A small network was trained on made-up records. Each row is its average activation on records with the value named, seen along a few directions.
Related values have similar rows: they may be neighbours, one step apart, or belong to one group.
In the rows, zero is written as 500.
Strong random noise was added to every row along 12 fixed directions; ignore it. To show where, here is one row again and again, with new noise each time:
[237 550 596 474 466 478 311 474 554 192 444 409 438 459 494 601 505 338
 502 554 429 468]
[506 692 418 486 373 400 707 529 556 348 500 368 707 531 583 378 519 543
 430 484 472 260]
[582 720 460 503 522 766 342 629 637 479 491 458 610 617 389 562 339 450
 597 497 545 569]
[639 590 558 305 568 343 374 525 561 421 631 328 428 397 381 627 335 328
 492 501 543 411]
[363 232 486 498 443 191 569 298 495 333 440 631 497 593 634 451 537 346
 484 479 417 491]
[361 330 478 617 532 582 460 533 402 312 419 564 514 645 574 564 508 433
 584 605 409 526]
[593 484 478 255 521 282 516 532 247 494 570 686 688 544 330 415 484 543
 533 360 512 293]
[258 503 644 686 181 804 595 478 460 604 455 451 351 451 628 498 759 454
 580 615 466 536]
[520 599 539 704 300 747 552 561 553 543 424 316 405 723 611 465 538 340
 616 573 481 513]
[568 710 624 400 524 448 400 529 746 592 647 481 491 327 426 583 298 385
 307 266 587 481]
[575 785 301 639 313 577 554 450 413 554 449 581 625 530 557 417 605 422
 674 607 540 411]
[571 355 626 384 524 452 500 435 576 676 680 314 277 262 427 423 680 653
 554 559 472 465]
[513 343 466 569 499 613 629 617 238 477 517 352 393 466 583 607 628 495
 602 799 484 374]
[482 532 493 788 290 346 725 296 635 484 650 512 431 258 817 554 536 336
 442 548 408 481]


Values of VOTO:
bopa: [667 540 690 324 443 444 423 509 280 672 647 391 252 348 374 597 478 396
 611 442 555 512]
regir: [430 167 568 420 561 423 524 452 488 430 415 498 398 571 484 687 417 415
 483 601 475 708]
dovo: [362 450 497 326 674 488 347 473 444 498 444 479 440 399 389 379 631 641
 498 527 557 474]
miru: [459 589 434 493 686 587 503 798 250 370 447 388 582 373 458 788 407 605
 267 638 585 350]
zafo: [349 364 734 279 410 261 480 417 427 385 626 383 431 378 376 590 513 478
 436 458 412 450]
ran: [430 150 495 433 567 392 561 389 440 345 429 443 465 661 567 427 574 542
 494 579 445 558]
gul: [516 810 238 359 485 530 427 492 623 514 195 364 504 494 474 529 526 406
 475 681 753 534]
beb: [494 238 568 499 829 563 320 656 614 371 550 456 469 592 367 645 240 542
 429 498 429 657]
silat: [489 867 579 316 506 294 353 704 248  68 515 396 737 550 230 547 319 438
 565 380 380 192]
komov: [429 651 444 353 330 480 270 322 496 426 348 603 465 523 432 645 534 264
 648 651 603 659]
neme: [559 737 407 503 250 607 594 347 554 849 359 624 430 406 506 397 696 424
 635 592 702 589]
laf: [376 534 567 638 593 639 447 492 717 479 482 342 377 424 625 456 542 690
 302 424 461 607]
pivep: [260 394 693 597 287 566 375 430 240 397 456 581 307 578 507 527 678 290
 706 595 368 524]
sedol: [447 265 256 617 528 360 700 366 265 599 295 756 403 475 750 528 603 356
 497 690 660 558]
nales: [407 690 643 423 351 621 436 573 336 472 619 444 484 333 414 668 518 446
 471 532 501 438]
A value of VOTO combines one of 5 hidden first parts with one of 3 second parts; all combinations occur once.
Q: Changing only the second part turns regir into bopa. miru has the same second part as regir; what does that change turn miru into?
A: laf
Q: Changing only the second part turns dovo into pivep. sedol has the same second part as dovo; what does that change turn sedol into?
A: neme

Values of TEFE:
pareb: [633 440 783 366 177 586 569 443 412 716 721 491 434 507 383 552 490 487
 653 385 444 623]
libub: [315 477 484 517 542 475 193 234 635 432 459 770 477 424 459 453 537 483
 606 373 444 795]
siroz: [597 381 398 757 413 627 501 438 362 228 648 713 636 573 571 653 450 527
 932 732 224 691]
luk: [381 494 537 525 683 468 231 571 304 402 282 436 207 631 502 543 522 263
 526 526 530 432]
felu: [576 302 547 626 606 584 602 657 614 515 509 503 529 616 583 620 288 485
 391 448 456 604]
loto: [382 737 647 677 344 514 469 434 504 489 537 546 497 386 474 439 588 553
 488 354 392 484]
viz: [454 593 415 495 487 452 558 389 653 358 598 518 633 305 580 534 434 463
 482 588 502 494]
gofen: [776 460 384 295 606 475 500 509 648 649 659 449 525 399 409 623 327 444
 457 588 654 564]
sel: [342 323 587 593 564 362 466 502 573 282 482 435 429 579 594 616 376 337
 393 500 419 482]
TEFE is arranged as a 3 by 3 grid.
Q: Name the neighbours of luk, in listed order.
A: libub, siroz, viz
Q: Name the neighbours of loto, in listed order.
A: pareb, felu

Values of FIGOZ:
dep: [737 175 419 284 661 434 684 537 371 769 645 608 603 536 474 350 598 765
 427 461 543 423]
dil: [518 547 588 353 267 139 465  71 643 610 568 669 413 396 507 391 620 383
 483 280 473 633]
nat: [529 318 688 510 639 571 266 417 432 672 666 766 271 387 344 347 663 638
 735 356 377 604]
pevaf: [251 526 523 270 230 626 617 461 589 481 421 618 772 442 376 640 426 497
 492 549 585 608]
voku: [566 530 250 346 326 456 603 403 584 543 385 548 632 640 447 433 508 414
 601 535 631 592]
telef: [322 428 570 804 526 466 518 594 456 277 380 497 459 594 643 508 466 370
 425 483 331 422]
gaso: [565 404 517 492 861 292 324 555 336 646 531 594 251 290 531 584 490 580
 305 393 530 433]
gub: [405 503 594 405 446 469 649 710 301 360 350 445 625 733 557 555 385 420
 323 306 576 346]
gipo: [490 592 581 419 540 550 309 447 426 777 469 590 356 386 344 529 513 465
 529 388 614 612]
gamev: [219 246 656 593 618 563 493 568 489 427 377 570 409 583 599 490 490 421
 317 389 466 520]
ribi: [623 485 402 462 798 643 419 536 605 653 541 323 354 284 453 654 497 685
 399 690 698 619]
sifu: [455 542 556 517 691 456 122 507 559 351 580 438 407 410 298 578 513 548
 575 577 447 509]
kom: [672 407 434 649 612 706 576 612 505 514 601 276 470 602 581 512 422 538
 554 661 468 515]
noge: [549 455 588 316 503 775 464 620 439 678 428 609 620 652 251 479 416 588
 659 417 577 745]
gem: [626 218 630 350 437 612 839 589 821 587 790 226 650 307 474 738 242 652
 269 583 533 647]
zoz: [413 666 422 646 383 862 590 631 456 477 499 569 709 620 548 406 561 668
 608 507 483 439]
lomu: [617 548 345 245 563 208 370 336 470 534 563 500 364 257 502 640 458 254
 515 679 660 423]
zotap: [464 550 239 369 541 348 536 497 593 262 434 366 638 314 541 677 453 521
 437 845 551 389]
boge: [428 600 462 665 655 555 313 440 463 588 568 608 426 315 497 372 626 596
 604 455 418 441]
gipof: [723 858 455 518 322 678 575 643 513 668 406 247 418 660 381 390 597 450
 690 657 610 365]
kem: [713 552 329 547 289 345 782 448 103 503 734 778 909 463 466 316 741 860
 723 555 269 245]
kekil: [450 711 401 611 431 396 357 294 442 646 238 473 324 584 521 283 698 340
 454 440 634 470]
ril: [463 232 422 667 720 259 579 421 693 264 474 341 393 601 788 475 425 382
 273 579 477 474]
tid: [321 535 525 396 507 606 543 622 308 505 480 661 634 367 449 309 742 830
 461 424 433 284]
gad: [439 717 725 549 193 598 350 355 502 578 465 437 213 514 452 477 655 275
 778 498 472 684]
kazod: [699 796 316 615 318 412 725 362 706 651 420 641 673 554 662 240 528 562
 507 359 512 548]
tak: [766 585 515 614 539 107 482 490 596 652 575 294 259 442 557 449 485 317
 417 374 548 254]
A value of FIGOZ combines one of 3 hidden first parts with one of 9 second parts; all combinations occur once.
Q: Changing only the second part turns dep into nat. dil has the same second part as dep; what does that change turn dil into?
A: gad
Q: Changing only the second part turns sifu into zotap. ril has the same second part as sifu; what does that change turn ril into?
A: lomu
Q: Changing only the second part turns gipo into gub. boge has the same second part as gipo; what does that change turn boge into?
A: zoz
Q: Changing only the second part turns telef into gem. gamev has the same second part as telef; what does that change turn gamev into?
A: kom
